Each row below holds a small network's activations on one input, seen along a few directions.
Each table varies a few parts of the input and shows all the possible inputs, shuffled.
A made-up example of a description, with smaller parts first: ring(5) and (point or (values(2) and line(4)) or ring(9)).
Shared parts are said once, and a part with two or three values counts as separate values.
(in the rows, 128 means zero)

Other details of the inputs vary at random and push rows far along two fixed directions, the same in every table; ignore that.

A family of inputs:
R1: [114 103 134 128 137 108 133 116 112 112 102 162 132 147 123 137]
R2: [124 104 128 132 141 119 137 130 135 154 134 152 132 121 116 119]
R3: [122 158 113 139 112 147 152 135 135 126 102 125 115 114 113 108]
R4: [139  89 124 148 119 131 118 153 142 140 134 156 149  70 141 107]
R5: [147 128 134 127 116 103 129 128 134 164 138 134 113 100 129 135]
R6: [127  99 115 124 124 137 133 136 129 137 142 152 129 105 148 121]
R7: [123 136 113 156 104 135 129 152 110 102  72 154 134  84  99 107]
R8: [ 96 121 160 141 167 108  96  98  82  64  64 155 131 182 105 142]
R9: [122 119 105 169  97 117 131 173 111  97 101 160 144  80 114 108]
R10: [133 112 141 132 130 136 117 138 140 133 129 123 127  90 148 116]
R11: [103 180 143 137 147 133 141 111 110  64 104 121 127 187 115 146]
R12: [102 133 154 112 156 115 131  86 103  90  99 126 111 195 127 151]
R13: [129 126 112  86 132 167 160 102 150 169 199 100 112 137 148 130]
R14: [131 108 135 132 129 142 116 128 134 129 137 131 138  96 137 118]
R15: [133 165 112 135 105 123 133 152 155 114 109 134 120 107 110 133]
R16: [130 139 110  94 131 165 155  93 148 180 205  93 121 138 150 138]
R17: [146 125 144 127 128 121 136 119 156 156 149 115 109 118 123 131]
R18: [132 135 155 144 136 106  81 119  91  77  77 124 131 184 130 151]
R19: [114 166  76 111 123 168 189 116 178 162 186  94 126 160 113 151]
R20: [144  97 111 110 119 127 142 149 134 158 148 133 142 119 134 115]
R21: [145 118 106 101 133 158 164 116 172 188 204  87 141 164 134 121]
R22: [104 137  87 149 120 126 142 137 139 109 127 138 132 108 120 122]
R23: [156  94 110 130 103 112 125 171 129 174 139 150 162  72 135 108]
R24: [104 163  83 108 122 158 171 108 166 151 193  87 114 134 119 127]
R25: [148 113 137 119 127 128 124 149 139 148 132 106 139 110 135 113]
R26: [120 134 152 130 147 104  93 114  75  71  67 126 143 183 134 145]
R27: [128 155 117 131 120 144 159 147 137 129 151 125 138 101 110 124]
R28: [106 133 144 114 153 135 117  94 101  79 108 124 110 181 150 145]
R29: [119 134 146 117 163 129 113 115 104  98 106 106 125 195 128 132]
R30: [164 114 127 109 112 118 126 157 133 154 139 120 117 101 136 119]
R31: [143 166 128 140 109 127 146 157 146 120 136 133 121  99 117 123]
R32: [148 103 139 139 110 106  94 163 112 108  94 167 114  62 147 117]
R33: [136 106 141 147 109 117  93 166 123 136 109 150 139  50 148 112]
R34: [133 106 119 144 117 137 119 141 139 156 151 147 145  91 147 122]
R35: [122 149  99 128 112 140 148 150 149 130 125 127 139  96 102 132]
R36: [128 120 146 131 121 113 125 133 135 161 129 129 130  98 129 128]
R37: [100 153 140 157 123 113 110 133  84  37  60 142 127 159 115 125]
R38: [146 136 123 119 117 134 123 119 138 154 161 116 107 110 156 136]
R39: [132 112 137 131 117 117 124 134 134 166 138 140 143  87 117 125]
R40: [141 140 125  89 129 138 169  99 163 185 194  96  87 153 133 142]
R41: [120 157 111 130 113 132 144 155 153 122 109 126 131 100 113 127]
R42: [108 162  89 131 127 174 181  93 145 131 146 103 112 187 110 141]
R43: [119 144 102 135 104 117 134 161 152 128 125 134 124  60 124 101]
R44: [136 149 138 116 142 119 112  95 103 100 117 101 118 208 136 158]
R45: [132 129 104  98 129 144 184  95 165 214 213 106 127 146 133 140]
R46: [129 139 122  93 147 168 156 109 164 180 199  85 100 140 152 122]
R47: [135 124 129 121 121 129 120 135 127 148 139 127 126  88 157 125]
R48: [104 119 143 140 159 121 127  82 119  93 107 138 138 202 117 150]
R49: [130 117 131 132 118 140 111 131 128 144 146 132 139  95 141 126]
R50: [114 149 157 136 144 112 110  80 112 100 110 119 110 202 123 165]
R51: [120 160  94 111 110 170 181 117 151 157 198  84 114 145 116 122]
R52: [149 105 129 120 124 132 122 147 137 152 140 116 151 102 123 110]
R53: [ 97 127 167 142 168 101  97 106  86  67  57 148 120 177 114 139]
R54: [118 142 148 122 146 128 106 102 104 100 108  99 137 202 136 148]
R55: [119 124 130 133 142 128 112 107 110 109 119 124 154 202 130 145]
R56: [119 112 147 136 154 111  87 131  81  74  69 144 146 159 114 123]
R57: [120 140 147 127 157 137 105  98 116  90 120 120  97 183 141 143]
R58: [106 139 145 112 163 143 142  61 131 115 145 100 123 214 115 154]
R59: [102 131 143 125 165 145 107  89  99  80 114 128 121 189 131 140]
R60: [125 103 119 135 140 142 125 136 134 140 144 147 130 114 141 115]
R61: [100 168 121 146 150 141 152 104 112  67 120 130 137 199 114 157]
R62: [108 142 149 120 150 111 127  85 106 112 109 121 122 180 130 154]
R63: [152  95 149 162 112 104  82 173 124 109  84 163 129  40 142 107]
R64: [131 117 131 120 123 114 134 123 125 161 138 140 139 100 120 130]
R65: [132  98 158 150 127  95 105 154 122 120  78 156 139  68 120 113]
R66: [134 169 110 133 103 151 154 127 152 133 126 119 100 129 113 117]
R67: [122 145 129 101 144 153 132  85 126 140 165  82 137 211 129 149]
R68: [139  88 127 144 131 109 103 169 112 125  97 161 155 103 122 103]
R69: [142 120 142 129 133 111 126 138 140 155 132 136 105 105 119 121]
R70: [134  87 140 134 115  94 115 161 110 130  88 176 140  55 116 111]
R71: [132 104 127 141 116 113 132 137 142 171 140 153 150  95 123 124]
R72: [158 106 140 138 125 103  95 174 117 127  95 141 127  89 125 108]
R73: [148 101 137 120 119 107 113 170 109 127  98 139 138  85 134 109]
R74: [137 139 126 162  85 105 112 179 117  91  90 156 122  73 115 103]
R75: [148 117 120 109 117 127 128 141 124 164 149 118 148 107 131 121]
R76: [119 160 105 140 108 114 124 137 148 103 123 128 108 106 123 119]
R77: [130 132  98 101 131 166 168  96 158 190 218 101 124 149 157 139]
R78: [162 104 145 143 116 103  94 167 123 120  94 136 136  88 128 114]
R79: [145 107 121 100 120 131 135 145 127 154 147 120 137 110 128 115]
R80: [131 138 141 136 126 132 101 110 124 117 131 121 112 143 149 146]
Each input here is: line(4) and (values(5) or (values(3) and ring(5))).
- The inputs of R70 and R40 match in every part but the line(4) part. If R49 is changed in the same way as R70 into R40, which row does it become? => R80
- The inputs of R60 and R46 match in every part but the line(4) part. If R45 is changed in the same way as R60 into R46, which row does it become? => R62
- Start at R45 and move only the ring(5) part, one step at a time. The first step leads to R1. Which rows follow, in order? => R2, R48, R71
- Which other rows does R49 become when the values(3) part takes its other values? List them by row number. => R39, R67
- Which other rows does R4 become when the line(4) part takes its other values? List them by row number. => R10, R14, R63
- Start at R9 and move only the line(4) part, one step at a time. The first step leads to R51. Which rows follow, in order? => R37, R74
- Which other rows does R41 become when the values(5) part takes its other values? List them by row number. => R3, R11, R37, R43

A family of inputs:
R81: [139 140 122 118 122 138 143 142 152 148 152 105 121 119 126 121]
R82: [140 125 132 126 124 127 133 125 141 159 146 119 130 123 124 128]
R83: [130 127 129 123 125 127 135 119 138 151 154 129 124 115 137 136]
R84: [123 124 117 135 126 142 144 128 147 149 154 131 130 112 127 121]
R85: [111 163 135 127 147 146 126  83 117  87 124  95 119 218 125 154]
R86: [143 123 127 123 125 126 136 132 150 169 158 116 131 121 125 127]
R87: [135 110 142 146 126  91  99 149 102  99  74 162 141 117 121 127]
R88: [125 127 113 127 122 139 142 129 133 146 145 129 140 117 130 127]
R89: [139 125 129 114 128 120 138 135 139 156 144 117 122 122 123 123]
R90: [125 125 119 138 126 137 134 132 134 139 131 134 137 117 122 122]
R91: [109 135 158 137 160 106 103 100  94  64  72 132 129 200 116 151]
R92: [ 99 151 126 116 158 139 139  86 112  86 121 108 125 225 117 148]
R93: [129 115 147 150 128 106 100 135 110 112  86 153 136 113 123 129]
R94: [120 120 149 102 173 141 107  79 102 102 137  99 130 236 148 152]
R95: [114 165 126 113 143 147 140  82 119  96 137  93 110 226 129 155]
R96: [129 122 118 136 126 131 133 139 137 137 135 131 144 124 118 122]
R97: [116 111 132 159 127 111 102 140 109  90  78 165 146 105 119 122]
R98: [124 112 143 147 126  97  95 136 103 100  81 163 142 105 130 134]
R99: [132 137 125 124 122 135 132 137 145 134 136 118 117 105 131 120]
R100: [142  94 142 115 139 132 106 129 116 146 136 125 134 123 153 121]
R101: [147  92 143 114 137 129 104 134 114 144 134 126 139 121 147 120]
R102: [139 125 132 116 123 123 137 132 133 155 140 120 122 118 122 122]
R103: [122 123 120 127 130 135 140 133 141 136 133 133 131 109 122 120]
R104: [129 129 139 146 118 108 101 155  99  85  73 148 131 105 119 117]
R105: [113 115 133 150 129 112 111 145 102  86  80 167 134 102 119 117]
R106: [128 110 142 146 124  95  99 139 103  97  75 167 133 109 127 131]
R107: [135 139 127 125 122 137 134 140 141 138 134 116 118 108 129 120]
R108: [123 126 122 125 130 142 149 132 147 145 150 129 125 108 125 119]
R109: [133 120 131 130 126 123 126 123 141 151 139 128 126 114 129 130]
R110: [131 115 149 141 130 105 107 142 113 114  85 150 131 103 121 124]
R111: [130 126 132 119 127 125 138 126 138 150 146 128 112 111 130 125]
R112: [129 124 120 136 122 135 134 135 133 139 132 131 142 120 118 121]
R113: [103 151 127 115 160 147 147  84 126  99 135 101 127 223 117 149]
R114: [141 143 122 116 118 145 147 138 152 156 158 101 120 113 126 120]
R115: [131 138 120 131 116 135 129 135 137 132 146 127 125 105 139 127]
R116: [123 129 139 150 124 109 100 149 102  77  76 156 122  99 126 119]
R117: [135 125 130 126 125 133 138 122 151 167 163 122 119 111 132 128]
R118: [128 126 118 122 122 135 144 138 130 141 136 127 132 117 117 117]
R119: [139 127 135 116 129 128 141 127 142 158 146 114 124 122 122 127]
R120: [138 138 114 124 115 138 142 136 145 143 154 122 112 109 137 123]
R121: [117 116 132 147 127 111 109 148  99  91  72 162 139 105 116 116]
R122: [124 113 155 150 134  99 100 140 106  93  76 162 129 101 123 127]
R123: [131 138 116 125 116 134 130 130 138 137 146 120 126 112 138 129]
R124: [135 124 130 115 129 130 142 124 151 164 154 116 117 111 130 127]
R125: [106 166 130 113 148 147 136  85 118  92 128  94 104 211 129 149]
R126: [104 151 123 117 150 146 144  78 111  92 128 109 125 230 121 155]
R127: [125 121 114 132 122 133 142 134 133 134 138 142 127 113 128 123]
R128: [121 125 111 126 123 136 140 125 136 142 148 130 138 117 131 129]
R129: [112 150 136 113 152 134 137  74 117 109 130 108 111 222 130 159]
R130: [139 137 116 124 113 136 137 140 139 142 141 121 117 113 135 122]
R131: [106 150 142 119 154 130 124  72 108  98 120 113 122 217 132 163]
R132: [126 126 123 127 129 137 141 136 138 140 131 130 132 111 120 119]
R133: [125 111 126 151 124 105 109 154 102  90  77 164 150 117 117 122]
R134: [131 138 118 120 119 133 134 137 140 135 139 118 112 107 132 119]
R135: [136 122 128 124 123 123 137 127 137 149 144 135 116 115 133 130]
R136: [131 126 127 113 127 127 140 122 142 157 149 119 114 119 130 128]
R137: [139 137 109 118 113 140 144 134 150 152 158 115 114 111 137 124]
R138: [145 126 121 112 118 131 149 127 145 172 161 116 122 123 128 128]
R139: [135 141 125 122 123 143 142 135 151 144 154 114 112 104 134 119]
R140: [138 124 127 122 125 119 130 132 136 154 145 125 138 122 130 132]
R141: [132 135 121 133 118 135 127 133 145 137 139 120 122 108 132 124]
R142: [134 141 118 125 115 138 132 134 136 142 146 117 127 114 137 127]
R143: [136 138 118 126 115 131 131 143 137 137 145 117 136 117 133 126]
R144: [136 139 120 130 118 144 138 131 154 150 161 115 116 107 135 121]
R145: [113 113 131 157 126 110 106 141 100  85  84 170 148 101 127 126]
R146: [139 141 115 113 118 137 145 145 148 151 156 104 117 116 127 117]
R147: [124 125 110 117 123 138 149 132 144 151 150 127 124 108 125 117]
R148: [113 118 150 107 170 141 106  72 102  98 131 106 123 221 154 151]
R149: [137 127 129 119 122 125 134 125 133 156 147 121 134 123 129 133]
R150: [129 128 137 153 115 108  95 152  97  84  76 152 146 105 126 127]
R151: [122 115 139 150 129 112 109 149 103  90  73 159 148 108 110 119]
R152: [135 140 122 131 118 140 131 132 143 143 142 115 122 116 131 123]
R153: [129 123 112 129 119 133 141 136 131 140 131 137 132 116 126 122]
R154: [126 121 110 128 121 132 140 132 135 137 136 138 130 116 128 124]
R155: [132  82 159 141 141 108  77 138  89  95  86 159 142 112 150 118]
R156: [141 135 115 123 114 131 137 146 140 139 143 118 125 121 130 123]
R157: [120 115 126 148 126 110 110 147 104  94  90 156 158 118 121 128]
R158: [134 126 132 117 125 124 135 129 134 155 137 123 116 116 127 124]
R159: [137 138 120 129 119 136 133 138 146 142 146 111 129 124 127 123]
R160: [128 127 114 126 120 137 142 131 131 143 145 126 145 122 125 127]
- What is each input in this table made of? => line(5) and (point or (values(3) and ring(5)))
- The inputs of R153 and R133 match in every part but the line(5) part. If R121 is changed in the same way as R153 into R133, which row does it become? => R92
- The inputs of R154 and R127 match in every part but the line(5) part. If R98 is changed in the same way as R154 into R127, which row does it become? => R83
- The inputs of R106 and R135 match in every part but the line(5) part. If R124 is changed in the same way as R106 into R135, which row does it become? => R122
- Which other rows does R81 become when the values(3) part takes its other values? List them by row number. => R91, R113
- Which other rows does R114 become when the ring(5) part takes its other values? List them by row number. => R85, R95, R104, R150
- Which other rows does R104 become when the line(5) part takes its other values? List them by row number. => R116, R125, R134, R146
- Which other rows does R142 become when the line(5) part takes its other values? List them by row number. => R115, R123, R143, R150
